A small network was shown many inputs. Here are its activations along a few directions, one row for each input.
In each table, some parts of the input vary, and every possible input appears once, in random order.
Descriptions start from the smaller parts, as in this example, which fits no table here: line(4) and (point or line(9) or (values(2) and ring(5))).
Shared parts are said once, and a part with two or three values counts as separate values.
In the rows, 128 means zero.

Other details of the inputs vary at random and push rows far along two fixed directions, the same in every table; ignore that.

Table:
x1: [131 119 129 117 124 161 136 113 140 131 133]
x2: [151 154 120 100 180 142 183  81 130  97 163]
x3: [ 90 157 111 124 152  98 140 132 118 161 159]
x4: [102  84 120 186 128 115 110 175 145 133  65]
x5: [ 90 180 110 111 191 103 153 122 115 145 193]
x6: [ 96 172 129 151 117  83 116 136  97 153 120]
x7: [173  92 135 155  19 113  51 174 109 140  49]
x8: [ 79 186 117 117 183 104 156 115 135 134 188]
x9: [144 133 125 124 119 108 137 112 129 144 103]
x10: [218  61 119 129 193 157 152 103 168  88  81]
x11: [ 92 150 135 167  83 105  76 162 105 148 137]
x12: [108 135 116 136 111 125 147 115 129 135 119]
x13: [125 119 127 123 109 135 125 105 130 130 109]
x14: [143  60 142 158  21 117  67 149 107 161  51]
x15: [199 119 128  77 176 135 182  96 129 124 130]
x16: [ 76 158 124 149 108 111  99 126  99 139 126]
x17: [178 105 118  76 167 143 185  95 162 137 135]
x18: [ 91 176 116 111 169 131 113 150 146 102 220]
x19: [ 96 171 119 135 147  88 129 139  92 158 150]
x20: [121 148 124 108 155 120 162 109 150 136 145]
x21: [145 130 127 111 146 160 138 101 130 119 147]
x22: [208 108 129  93 144 154 184  78 131  97 103]
x23: [186  91 129  93 136 178 156  86 156 116 122]
x24: [ 91 174 135 141 143 132 117 134  86 127 162]
x25: [118 140 134 140 102 120 108 117  99 131 102]
x26: [208  73 155 145  35 132  89 144 112 139  42]
x27: [ 57 133 138 130 124 124 118 157 127 133 171]
x28: [104 160 141 158 103 110  89 156 101 135 150]
x29: [161 126 144  85 185 156 151  96 131  91 189]
x30: [ 85 136 135 147 108 112  85 145  95 139 151]
x31: [179 111 125  80 145 166 137 125 179  93 161]
x32: [221  90 139  88 138 181 158  79 142 105 108]
x33: [188  87 124 152 183 138 134 123 141  96  85]
x34: [ 87 187 131 144 141  86 127 138  91 143 141]
x35: [155 105 121  86 148 159 203  91 173 106 128]
x36: [108 141 127 102 151 121 175 122 161 134 141]
x37: [ 74 179 110 145 141 108 138 118 104 130 161]
x38: [198  70 124  67 140 150 197 103 179 137  98]
x39: [ 86 120 132 131  91 130 128 133 135 139 101]
x40: [ 74 161 134 148 119 120 103 156 129 138 177]
x41: [ 63 164 125 133 135 125 123 122 122 132 156]
x42: [ 82 165 131 142 135 120 109 147 129 131 190]
x43: [195  24 148 134  14 142  87 133 131 153  23]
x44: [157 117 127  68 163 168 159 134 193  84 180]
x45: [ 67 113 115 221 111  91  69 187 111 152  70]
x46: [ 93 160 120 147  99 108  68 174 114 127 155]
x47: [158 119 149 101 153 146 133 114 112 102 157]
x48: [133  89 115 181 147 118 105 149 138 125  77]
x49: [137 128 140 134  98 126 113 117  95 127  87]
x50: [186  84 129 161 167 133 125 136 126 101  67]
x51: [ 65 185 108 131 170 117 158 111 122 122 192]
x52: [ 48 155 128 141 121 135 125 152 125 144 158]
x53: [173 125 135 115 108 136  99 151 123 103 125]
x54: [120  84 145 163  16 118  84 179 135 163  60]
Description of these inputs: line(6) and (point or line(8)).
The inputs of x14 and x30 match in every part but the line(6) part. If x23 is changed in the same way as x14 into x30, which row does it become? -> x21
Change only the line(6) part in x33. List by row number the other rows that result. -> x4, x10, x45, x48, x50
List by row number the other rows that have the line(6) part in common with x1. -> x12, x17, x20, x31, x40, x41, x43, x45
Change only the line(6) part in x38. List by row number the other rows that result. -> x3, x5, x15, x17, x19

Table:
x55: [164 115 130 128 136 143 136 104 124 111 104]
x56: [ 66 165 134 139 107 122  89 164 116 132 183]
x57: [163 111 138  95  97 139 143 115 136 132 115]
x58: [158 115 118 105 171 135 167 112 164 119 131]
x59: [ 55 143 122 185  89  82  93 176  99 167  96]
x60: [ 48 162 118 162 150 102 120 147 110 147 153]
x61: [ 52 201 126 107 179 125 145 119 115 126 234]
x62: [166 111 131 102  83 129 130 120 138 143 106]
x63: [149  74 127 158  65 128 114 131 131 146  34]
x64: [156  89 138 131  31 135 107 122 120 148  57]
x65: [175 117 132 113 154 136 148 111 129 113 118]
x66: [174 141 122  93 202 140 168  98 146  99 166]
x67: [151 112 125  98 201 164 159 118 177  86 174]
x68: [ 68 163 125 177 118  93  88 152  78 150 129]
x69: [175 101 135 126 138 147 113 131 137 101 120]
The inputs of x60 and x68 match in every part but one. If x58 is changed in the same way as x60 into x68, which row does it become? -> x66
Describe the family of inputs behind these rows. -> values(3) and (point or line(4))
Change only the line(4) part in x62. List by row number the other rows that result. -> x57, x61, x64
